Each row below holds a small network's activations on one input, seen along a few directions.
Each table varies a few parts of the input and shows all the possible inputs, shuffled.
A made-up example of a description, with smaller parts first: line(6) and (point or ring(9) or (values(2) and ring(5))).
Shared parts are said once, and a part with two or three values counts as separate values.

Other details of the inputs shift rows strongly along two fixed directions, in all tables alike. That doesn't count.

Table:
x1: -307  -232  102  672  -304  696  23  46  277  -63  39
x2: -564  -189  -143  -89  476  -476  -185  238  198  365  288
x3: 693  218  126  -7  -642  450  510  -299  -181  -345  -114
x4: -391  -343  -1  477  -409  640  -100  137  247  74  -291
x5: -101  -40  -90  -204  84  -289  3  98  120  212  125
x6: 415  348  -52  -739  129  -616  233  -68  -262  -49  98
x7: 635  193  48  -318  -861  444  359  -90  -65  -287  -196
x8: -452  7  39  280  644  -415  -262  2  194  266  331
x9: -506  3  15  252  705  -397  -175  91  86  111  371
x10: -127  -3  -8  -198  123  -189  -41  184  -36  74  192
x11: -354  -413  -69  354  -505  625  31  235  377  79  -42
x12: -501  -28  -27  233  683  -409  -174  45  100  202  374
x13: -21  -183  -83  74  -319  211  82  -61  16  135  -316
x14: -147  -638  -153  654  -93  579  -64  254  120  -145  -313
x15: 521  643  168  -427  280  -385  -4  -322  -340  -198  180
x16: 832  426  42  -205  491  -559  -104  -307  -297  -346  88
x17: 53  159  191  307  -209  351  -36  -101  100  -140  57
x18: 449  442  27  -636  144  -441  -34  -262  -388  -26  -183
x19: 45  114  214  269  -144  370  -29  -82  61  -239  83
x20: 392  302  -109  -650  170  -602  175  -249  -406  62  -160
x21: -568  -100  -85  67  438  -422  -549  -32  219  499  -93
x22: 591  140  36  -355  -692  503  476  -3  -205  -367  -124
x23: 646  58  -33  -342  -865  384  516  -104  -96  -203  -196
x24: -235  -302  -155  148  632  -477  -510  245  262  161  180
x25: -482  -34  30  -71  359  -363  -503  163  324  283  205
x26: -393  -380  31  433  -348  647  -94  160  199  -19  -267
x27: 401  330  -65  -646  192  -599  188  -201  -423  -33  -166
x28: -387  -514  -108  473  -326  584  182  192  147  95  -254
x29: -153  -22  -13  -96  204  -178  -94  53  -198  90  -77
x30: 16  39  125  290  -37  333  179  37  -147  -249  181
Description of these inputs: values(3) and (point or ring(9)).
- The inputs of x14 and x24 match in every part but the values(3) part. If x26 is changed in the same way as x14 into x24, which row does it become? => x25
- Which other rows does x22 become when the values(3) part takes its other values? List them by row number. => x15, x18
- A walk changes only the ring(9) part. It starts at x9 and steps to x30. List the rest of the walk in order. => x15, x19, x17, x1, x3, x8, x12

Table:
x31: -211  -243  117  496  -490  797  281  189  176  -190  179
x32: -374  -218  -91  281  121  -13  -215  -2  188  307  -66
x33: 391  174  -40  -333  139  -361  -10  28  -71  -89  131
x34: -221  -59  -21  182  147  127  336  159  -201  -101  188
x35: -111  -218  -190  135  254  37  314  167  -190  -63  138
x36: 195  -123  -7  404  -268  454  250  -83  3  -186  -70
x37: -545  -107  -35  57  338  -183  -478  181  166  214  -40
x38: 427  159  -37  -367  -82  -263  -65  -166  -223  -40  -304
x39: 347  527  208  -243  267  -401  -156  -277  -292  -131  73
x40: -547  -171  -125  112  664  -254  13  253  12  50  230
x41: 411  -58  -15  20  -422  450  318  64  -59  -282  74
x42: -486  -369  125  921  -235  904  34  133  203  -143  27
x43: -274  -218  -50  393  241  -83  -72  95  287  117  101
x44: -17  -52  7  20  -438  331  222  -62  115  -61  -197
x45: 390  165  -39  -319  -86  -310  59  -239  -115  53  -252
x46: 420  396  185  -333  -88  -91  135  -112  -169  -169  206
x47: -341  -140  -18  378  659  -345  -418  51  203  217  71
x48: -423  -54  7  271  30  97  -153  -23  145  249  -19
x49: 323  224  -68  -476  -102  -382  53  -212  -89  138  -15
x50: 437  548  117  -414  503  -641  -189  -401  -229  -86  39
x51: 260  -50  0  -158  -618  546  269  55  -62  -260  -250
x52: 412  71  73  7  -572  518  479  -55  -16  -404  -19
x53: -561  -155  36  226  366  -73  -267  217  348  108  334
x54: 438  325  -68  -687  -34  -537  18  -205  -173  117  22
x55: -47  -77  -14  290  69  11  54  -82  120  34  137
x56: 209  251  -43  -712  189  -552  266  -93  -415  -14  -118
x57: -117  -237  -117  -86  -151  12  -65  212  145  98  -69
x58: 279  495  63  -478  -12  -449  49  -327  -155  160  -3
x59: -386  -142  -53  384  576  -390  -339  72  230  228  106
x60: 155  -187  26  312  -219  497  83  85  -62  -267  -47
x61: 581  195  -77  -609  -358  -256  223  -128  -168  -74  -144
x62: 516  357  22  -447  301  -497  -99  -172  -231  -58  164
x63: -638  -10  9  61  344  -340  -354  76  278  485  237
x64: 566  398  99  -500  -87  -178  156  -111  -170  -299  112
x65: -407  -142  38  170  -69  249  -147  194  132  179  46
x66: -387  24  92  120  601  -291  -482  101  114  44  171
x67: -68  -183  -69  63  -122  180  -125  69  -18  55  -157
x68: 473  198  -32  -354  42  -348  114  -70  -77  -124  118
x69: -488  -135  -57  147  609  -411  -538  -53  198  498  21
x70: -461  -458  -31  605  -364  870  14  177  280  -20  -264
x71: -187  12  47  74  -113  199  -120  85  -23  67  -77
x72: 380  -159  -59  -78  -762  440  440  -2  10  -177  -284
x73: 608  454  52  -343  394  -579  -103  -436  -302  -31  39
x74: 35  -83  52  53  -701  633  363  85  55  -72  -50
x75: -323  -290  -86  135  88  -26  -326  198  116  152  -149
x76: -203  95  111  351  122  45  -77  -85  41  -2  148
x77: -619  -134  29  407  433  -135  -264  67  368  147  245
x78: -327  -420  -156  11  66  -58  194  226  -107  101  -131
x79: -205  -79  -32  -145  -176  90  -5  114  181  65  -16
x80: 64  91  138  267  -311  333  278  -119  3  -176  106
x81: 166  -277  -209  110  -117  315  565  216  -225  -293  -73
x82: 252  87  77  33  -532  554  203  -96  -177  -183  -270
x83: 346  432  70  -350  -4  -206  -17  -319  -230  69  -129
x84: -380  -146  -70  84  488  -431  -481  -14  170  384  -86
x85: 416  330  -29  -502  168  -515  -195  -275  -287  96  -174
x86: -388  -304  -72  226  22  -43  -126  84  309  265  -92
x87: 430  558  89  -409  365  -648  -75  -389  -231  -111  47
x88: 181  -86  88  148  -386  630  226  118  -4  -389  -14
x89: 188  -64  22  -132  -561  507  706  44  -369  -206  -199
x90: 631  237  -6  -379  -5  -253  89  -69  -232  -236  -9
x91: -416  -188  -114  -55  239  -255  -333  185  218  349  135
x92: -530  -105  -26  181  249  -129  -305  20  255  263  -65
x93: -508  -256  -96  98  327  -193  -420  210  210  373  95
x94: 397  441  38  -568  82  -434  -145  -262  -263  -59  -241
x95: 280  -221  -105  -174  -506  363  669  41  -404  -181  -240
x96: -298  -405  -31  361  -696  841  300  218  289  -105  -170
x97: -367  -127  -21  301  668  -420  -514  125  141  160  78
x98: -281  -292  41  316  -619  794  226  279  195  -16  -46
x99: -160  43  177  186  110  146  -125  91  38  -37  221
x100: 546  266  -12  -376  -48  -219  182  -166  -159  -127  182
x101: -441  -241  -99  -10  376  -367  -450  214  206  326  13
x102: 477  317  6  -654  -343  -106  174  -87  -164  -143  -120
x103: 172  -50  115  297  -328  621  155  -17  -79  -428  -162
x104: 304  216  -29  -354  -92  -328  76  -279  -84  143  -93
x105: -122  62  119  201  -69  137  84  -4  95  -18  249
x106: -466  84  152  207  608  -306  -518  67  60  135  272
x107: -35  -97  -32  202  49  30  48  8  137  44  210
x108: -375  -199  -100  276  435  -299  -239  184  329  229  244
x109: 235  -94  38  321  -185  417  80  -55  -109  -265  -106
x110: 401  -108  -5  145  -374  429  210  89  -139  -403  -179
- Describe the family of inputs behind these rows. => values(2) and line(4) and (point or ring(9))
- The inputs of x63 and x105 match in every part but the values(2) part. If x56 is changed in the same way as x63 into x105, which row does it become? => x40
- The inputs of x107 and x49 match in every part but the values(2) part. If x90 is changed in the same way as x107 into x49, which row does it become? => x101
- A walk changes only the line(4) part. It starts at x68 and steps to x100. List the rest of the walk in order. => x53, x31
- A walk changes only the ring(9) part. It starts at x64 and steps to x88. List the rest of the walk in order. => x66, x103, x50, x87, x77, x52, x53
- Which other rows agree with x72 in the values(2) part and the line(4) part? List them by row number. => x38, x45, x57, x61, x75, x78, x84, x86, x101

Table:
x111: -33  156  97  -49  117  -99  17  -85  -193  25  -22
x112: -28  104  -15  -34  54  -141  34  -164  6  90  -51
x113: 709  289  48  -524  -448  1  298  -136  -132  -174  -104
x114: -297  -203  -9  118  -67  299  -2  256  159  -68  99
x115: -290  -88  112  343  -27  290  -30  6  45  -50  -103
x116: -176  -210  -28  266  -221  302  -121  95  246  179  -108
x117: 687  327  47  -433  -359  29  499  -217  -224  -291  66
x118: 92  -122  -138  -102  123  -264  85  46  -33  5  -66
x119: 589  159  -54  -579  -457  -39  358  -108  -396  -106  -210
x120: -659  -349  -49  536  117  371  -428  257  349  213  11
x121: 583  375  49  -404  -361  13  446  -319  -411  -259  -156
x122: 86  -254  -39  310  -685  819  618  126  27  -280  -38
x123: 66  -223  79  358  -625  894  504  133  -171  -299  -123
x124: -102  96  -14  -408  361  -627  -277  44  38  209  174
x125: 921  364  134  -209  -148  70  319  -237  -416  -483  -78
x126: -1  140  88  -35  128  -69  71  4  -128  -69  120
x127: -169  135  -65  -305  347  -618  -273  -117  79  348  -97
x128: -318  -180  -15  256  -32  251  130  116  2  24  94
x129: -749  -530  -133  371  -2  232  -187  293  229  320  -99
x130: 123  239  154  98  80  -94  -178  -108  -12  -114  101
x131: 877  318  47  -225  -199  59  368  -276  -353  -468  -39
x132: 814  325  81  -189  -163  71  450  -170  -456  -443  -154
x133: -244  -127  131  294  17  315  39  146  87  -118  170
x134: -362  -208  -72  123  -85  276  2  163  25  79  -134
x135: -310  -335  -81  115  -195  210  48  259  115  61  -13
x136: -650  -507  -53  443  23  290  -324  218  356  292  -149
x137: 752  221  -74  -403  -224  5  392  -118  -417  -399  -207
x138: -189  244  -39  -347  491  -608  -373  -111  -27  228  -65
x139: -160  213  -54  -257  477  -651  -147  -154  -75  327  130
x140: -265  -183  2  208  -63  330  -146  76  154  45  -174
x141: 28  131  103  16  84  -75  -84  -207  -8  -8  -31
x142: -719  -476  -89  391  8  200  -68  382  373  254  89
x143: -190  117  -98  -375  361  -667  -211  -60  -16  403  -31
x144: -179  -177  -8  286  -242  238  -81  168  332  74  -35
x145: 102  174  159  -10  125  -23  -101  -43  -42  -95  149
x146: -623  -269  42  708  101  282  -297  173  398  57  205
x147: -16  291  15  -81  412  -600  -320  -147  124  197  259
x148: -159  228  -49  -406  496  -625  -250  50  -49  180  159
x149: -169  96  -71  -329  350  -620  -354  -104  8  316  -112
x150: 61  157  175  30  118  -51  -130  -177  -75  -23  -66
x151: -62  43  -62  -247  72  -113  -5  84  -152  87  -9
x152: 1  18  3  -226  -37  -167  60  85  110  65  85
x153: -34  268  6  -104  458  -560  -373  -209  54  302  199
x154: -81  -274  -70  433  109  232  46  94  136  -75  133
x155: -635  -376  0  598  138  279  -208  116  366  260  42
x156: -168  -213  -47  447  151  225  121  142  38  -136  35
x157: -23  -35  -144  -276  531  -727  -253  17  -106  158  25
x158: -136  172  -60  -263  474  -616  -103  -74  -91  316  226
x159: -602  -272  112  715  169  364  -390  151  268  142  104
x160: -275  -146  52  269  -27  284  92  115  149  -107  205
x161: -55  296  -2  -227  428  -571  -457  -38  90  133  128
x162: -228  -180  3  166  -83  351  -115  230  188  -45  58
x163: -166  284  43  -189  490  -606  -270  -230  -33  165  55
x164: 259  -492  -81  320  -644  799  357  144  -11  -391  -219
x165: 168  8  -58  -61  242  -131  -116  30  -80  -133  39
x166: 734  318  30  -448  -480  -60  148  -187  -176  -225  -183
x167: 188  -225  33  348  -690  884  455  82  109  -294  2
x168: -722  -510  -122  378  0  222  -73  363  285  341  27
x169: 626  369  38  -396  -335  26  490  -228  -344  -353  -11
x170: 172  -146  77  473  -701  914  284  -57  13  -316  -132
x171: -41  289  88  -206  500  -545  -317  -125  29  104  306
x172: -95  131  -14  -284  376  -592  -349  -138  115  376  -76
x173: 851  170  -46  -447  -303  -103  350  -219  -262  -322  -154
x174: 231  -342  -99  471  -524  796  605  128  -43  -357  -136
x175: -48  141  -32  -259  345  -563  -494  -102  42  339  12
x176: 707  246  39  -550  -443  0  219  -127  -214  -213  -123
- Describe the family of inputs behind these rows. => line(6) and (values(2) or ring(9))
- Which other rows does x131 become when the values(2) part takes its other values? List them by row number. => x156
- Which other rows agree with x151 in the line(6) part? List them by row number. => x114, x120, x134, x137, x138, x140, x148, x161, x162, x165
- Which other rows does x160 become when the line(6) part takes its other values? List them by row number. => x114, x117, x124, x133, x152
- Which other rows does x166 become when the ring(9) part takes its other values? List them by row number. => x119, x124, x129, x135, x136, x149, x175, x176
- Which other rows agree with x152 in the line(6) part? List them by row number. => x113, x116, x118, x127, x142, x143, x144, x168, x172, x173

Table:
x177: 542  331  121  -205  -132  -24  103  -286  -65  -326  10
x178: 66  88  -133  -380  566  -787  -316  -65  -81  187  -20
x179: -37  -76  125  338  -104  229  -68  4  119  -219  38
x180: -231  -282  -52  336  -455  508  222  45  137  94  -225
x181: -212  -252  -1  170  -445  614  97  267  187  -57  5
x182: 676  246  5  -463  -536  72  218  -145  -118  -176  -92
x183: -231  -71  24  -5  -316  342  219  15  -37  -7  -156
x184: -541  -417  -110  273  373  -82  -280  288  165  198  -32
x185: 38  26  106  357  -56  363  17  -28  -127  -78  -33
x186: -306  -360  13  370  101  246  297  267  83  -57  319
x187: -254  -210  24  500  53  480  -102  -28  30  19  75
x188: 493  23  -146  -295  -50  -248  111  -109  -191  -54  -225
x189: 113  375  160  -95  462  -587  -328  -149  -156  29  104
x190: -633  -272  -91  254  394  -309  -574  238  482  499  232
x191: -188  155  35  -243  132  -330  -75  -100  -74  233  -60
x192: -354  -109  -22  92  -72  55  -20  -14  101  205  -101
x193: 346  131  47  -304  -387  110  104  1  -60  -74  -33
x194: 113  130  -97  -102  120  -154  342  75  -186  -169  274
x195: 635  387  96  -126  -275  238  302  -261  -73  -392  -96
x196: -36  157  -103  -473  627  -737  -269  -13  -135  147  15
- Describe the family of inputs behind these rows. => values(2) or line(6) or (values(3) and line(4))
- Which other rows belong to the same alternative as x181? List them by row number. => x178, x180, x182, x183, x184, x188, x190, x191, x192, x193, x196
